These are the activations of a small neural network, seen along a few directions. Each row is one input.
In each table, some parts of the input vary, and every possible input appears once, in random order.
Descriptions start from the smaller parts, as in this example, which fits no table here: line(4) and (point or ring(9) or (values(3) and ring(8))).
Shared parts are said once, and a part with two or three values counts as separate values.
(in the rows, 128 means zero)

Rows:
row 1: [175 131  72 104 139 126 117 142 128 190 143 172 109]
row 2: [155 127 117  88 117  72 161 136 113 187  38 117 140]
row 3: [183 132 132  87 141  83 186 131 130 216 102  97 116]
row 4: [132  92 107 128  98 195 135 123  90  47 132 174 162]
row 5: [159  95 130 128 122 209 165 107 104  79 195 160 138]
row 6: [ 51 138 177 234 103  77  84  98 206  90 123 132 137]
row 7: [111 189 140 103 121  95 181 181 112 209 112  82  62]
row 8: [ 83 195 133  91  88  85 150 191  98 186  58 103  94]
row 9: [122  80 143 119 167 191  66 104 102  17 152 109 177]
row 10: [ 77 143 177 235 127  89 114  85 223 111 184 107 116]
row 11: [146  86 154 113 192 202  86  91 121  40 206  89 151]
row 12: [142 129  57 104 120 111  92 147 108 164  90 193 132]
Q: The inputs of row 4 and row 5 match in every part but one. If row 12 is changed in the same way as row 4 into row 5, which row does it become?
A: row 1
Q: What do these inputs look like to the network?
A: values(2) and (point or line(5))
Q: Which other rows does row 6 become when the values(2) part takes its other values? List them by row number.
A: row 10

Rows:
row 13: [ 36 146 218 214 132 122  91 112 173  19 167  49 142]
row 14: [142  89 103 174 141 125 100  86 154 116 163 177 158]
row 15: [152 157 102  41 112 123 180 187  72 189  80  94 107]
row 16: [142 118  95 145 119  81 130 110 147 197 119 162 123]
row 17: [130 118 123 198 129 127 104  74 205 125 193 188 128]
row 18: [159  95 155  92 173 191 111 100  98  33 145  81 183]
row 19: [174 145 118  69 157  92 158 169 116 213  84  68 101]
row 20: [ 32 171 171 198  78  27  93 141 171 129  68 125 113]
row 21: [155  92 103 113 137 144  83 102 106  64  86 162 184]
row 22: [127 180 139  79  94 142 205 205  70 194 111 139  63]
row 23: [141  93 129  80 150 220 131 125  81  38 178  97 165]
row 24: [163  95  84 119 151 144  64  98 135  95 129 158 161]
row 25: [101 119  94 140  84 198 117 131  86  86 146 213 117]
row 26: [161 147 123 117 141  75 188 141 135 234 124  82  91]
row 27: [110 145 104 111  76 154 151 171  83 161 106 211  96]
row 28: [136 123  74  72 104 128 135 154  81 149  71 173 134]
row 29: [ 22 139 162 228  97  78  63 104 180  55 110 128 139]
row 30: [155 115  96  91 120 104 114 141 106 149  37 147 158]
row 31: [115 115 158 123 120 238 146 139  67  50 210 133 118]
row 32: [138 112 181 178 163 168 137  77 194  92 249 106 123]
row 33: [ 42 203 184 179  95  29 150 169 168 172  65  39  81]
row 34: [166 152 131  59 139  92 169 173  91 187  40  73 127]
row 35: [168  89 150 101 194 186  96 101 119  59 189  80 156]
row 36: [150  94 159 151 176 169 122  81 136  85 227  93 153]
row 37: [132  88  71 103 121 174 108 121  92  69 111 178 158]
row 38: [146 176 150 141 124  73 192 142 193 247 147 100  72]
row 39: [165 126  86  91 140  98  97 130 126 175  88 150 139]
row 40: [128 142 120 175 118  81 148 100 199 204 141 177  95]
Q: What do these inputs look like to the network?
A: line(4) and (point or line(6))
Q: The inputs of row 37 and row 15 match in every part but the line(4) part. If row 14 is changed in the same way as row 37 into row 15, which row does it become?
A: row 26
Q: List by row number the other rows that have the line(4) part in common with row 36.
A: row 13, row 18, row 23, row 31, row 32, row 35
Q: Which other rows does row 30 become when the line(4) part takes its other values? List them by row number.
A: row 18, row 21, row 34
Q: Which other rows does row 24 become when the line(4) part takes its other values? List them by row number.
A: row 19, row 35, row 39
